[[-1.15, -5.66, 4.55, -0.33],
 [3.03, 1.19, -3.66, -2.16],
 [4.23, -2.23, -4.80, -0.11],
 [-5.49, 3.15, -3.94, 6.14],
 [1.74, -5.74, 3.01, -3.48],
 [-2.51, 6.01, 4.36, -3.00],
 [-4.49, 3.19, -1.09, 4.87],
 [0.15, 2.74, 2.97, 3.37],
 [0.57, -0.10, 1.26, -1.54],
 [-0.98, -5.09, 5.31, -2.77],
 [-3.28, 2.28, 3.83, 4.07],
 [-4.17, 3.84, -4.05, -0.95],
 [-0.85, 1.85, 3.03, -0.59],
 [4.21, 0.09, 0.95, 0.91]]
Which number is the fourth entry in reading order?
Answer: -0.33
The smallest entry in the last row -> 0.09
The entry directly above 4.87 is -3.00
The 1st entry, reading row by row -> -1.15
Which number is the 2nd largest entry?
Answer: 6.01
The bottom-left entry: 4.21
The entry just right of the smallest entry -> 3.01
Which number is the entry directly below -4.17?
Answer: -0.85
The second entry from the end, reading row by row: 0.95
The entry in the bottom-right corner: 0.91
The entry directly below 1.74 -> -2.51
The entry directly below 4.23 -> -5.49
The entry directly above the largest entry: -0.11
The entry just right of 6.01 -> 4.36
The entry directly above -3.94 is -4.80
Which number is the largest entry in the first row?
Answer: 4.55
Which number is the largest entry in the last column?
Answer: 6.14
The top entry of the column that holds the smallest entry -> -5.66
The largest entry in the first column -> 4.23
The entry directly below -1.09 -> 2.97
The fifth entry, reading row by row: 3.03
The last entry in the row that holds the smallest entry -> -3.48
The entry directly above 0.15: -4.49
Which number is the 3rd entry on the diagonal from the top-right corner?
Answer: -2.23
The entry just left of -0.59: 3.03
The entry just right of -3.66: -2.16

Questions about the table below. Counting starts at 1.
1) The entry in the bottom-right corner?
2) The top-right entry?
3) The entry directly above the smallest entry?
4) The entry just left of 116?
5) The top-left entry?
6) The entry at row 1, column 3?
7) The entry directly above the largest entry?
8) The top entry of the column that holds the smallest entry?
171,187,171,166,165,179,154,142
144,126,100,205,153,109,90,176
181,204,183,172,169,185,154,135
200,245,211,186,180,213,169,130
144,150,154,133,136,182,164,149
146,134,103,194,150,115,94,174
148,142,146,152,158,149,133,140
165,175,163,164,164,170,150,140
139,142,140,144,136,167,143,152
198,232,203,186,176,204,167,131
98,36,80,117,124,78,96,157
146,155,166,123,134,195,171,146
102,48,89,117,127,84,101,156
142,134,123,170,148,142,116,163
129,101,123,137,150,121,111,146
1) 146
2) 142
3) 232
4) 142
5) 171
6) 171
7) 204
8) 187

Read these off the matrix that follows. Rows and columns are numbered from 1.
1) Give the entry in row 2 and column 1.
2) Give the entry in the bottom-left corner.
3) Give the top-left entry.
4) Give the entry at row 3, column 3.
5) Give the entry in the top-right corner.
6) Give the entry just left of -293.
7) Give the entry in the bottom-right corner.
8) Give the entry just right of 696.
array([[ -29,   15, -293,  -85],
       [ 696, -100, -443,  303],
       [-604,  524, -862, -470]])
1) 696
2) -604
3) -29
4) -862
5) -85
6) 15
7) -470
8) -100

Read these off the table that follows. Indices start at 1.
1) The top entry of the column that holds the largest entry?
2) The entry in row 2 and column 1?
3) The bottom-left entry?
4) The entry in the top-left corner?
5) The entry just right of 1.67?
6) The top-right entry?
7) The entry directly above -5.24?
8) The bottom entry of the column that holds the largest entry?
[[-2.14, -0.29, -0.69, 1.49, 0.91, -2.02, 0.59, -0.35],
 [0.96, -2.98, -1.58, -4.19, -3.68, 0.70, -0.37, 0.27],
 [-1.51, 2.53, -4.94, 0.30, -2.42, -4.44, -2.79, 0.03],
 [-0.92, 2.70, -5.93, -1.11, -3.05, -4.84, -3.07, -0.02],
 [-1.42, 3.38, -3.06, 3.45, 2.26, -3.69, -0.63, -0.37],
 [1.64, 4.10, -4.70, 2.08, -0.45, -5.24, -2.42, -0.01],
 [-1.83, -1.28, 0.09, 0.72, -0.46, -1.51, 0.39, -0.20],
 [2.23, 2.67, -6.64, 1.96, 0.28, -3.63, -0.70, -0.06],
 [-1.59, -0.05, -3.35, -2.10, -5.09, -2.79, -2.77, 0.23],
 [1.13, 2.36, -4.24, 0.15, 1.67, -1.62, -0.42, -0.30],
 [1.07, 3.21, -4.23, 3.28, 1.63, -3.35, -0.76, -0.25],
 [-0.28, 0.23, -4.67, -1.98, -4.97, -3.23, -2.81, 0.31],
 [-0.27, 0.49, -2.33, -3.01, -5.08, -3.09, -3.40, 0.30],
 [-2.11, -0.84, -0.28, -1.15, -3.82, -2.37, -2.01, 0.03],
 [-4.25, -4.13, 4.07, -3.49, -2.31, 2.10, 0.45, -0.12],
 [-0.93, 1.92, -5.85, -2.34, -3.26, -3.01, -2.84, 0.00]]
1) -0.29
2) 0.96
3) -0.93
4) -2.14
5) -1.62
6) -0.35
7) -3.69
8) 1.92
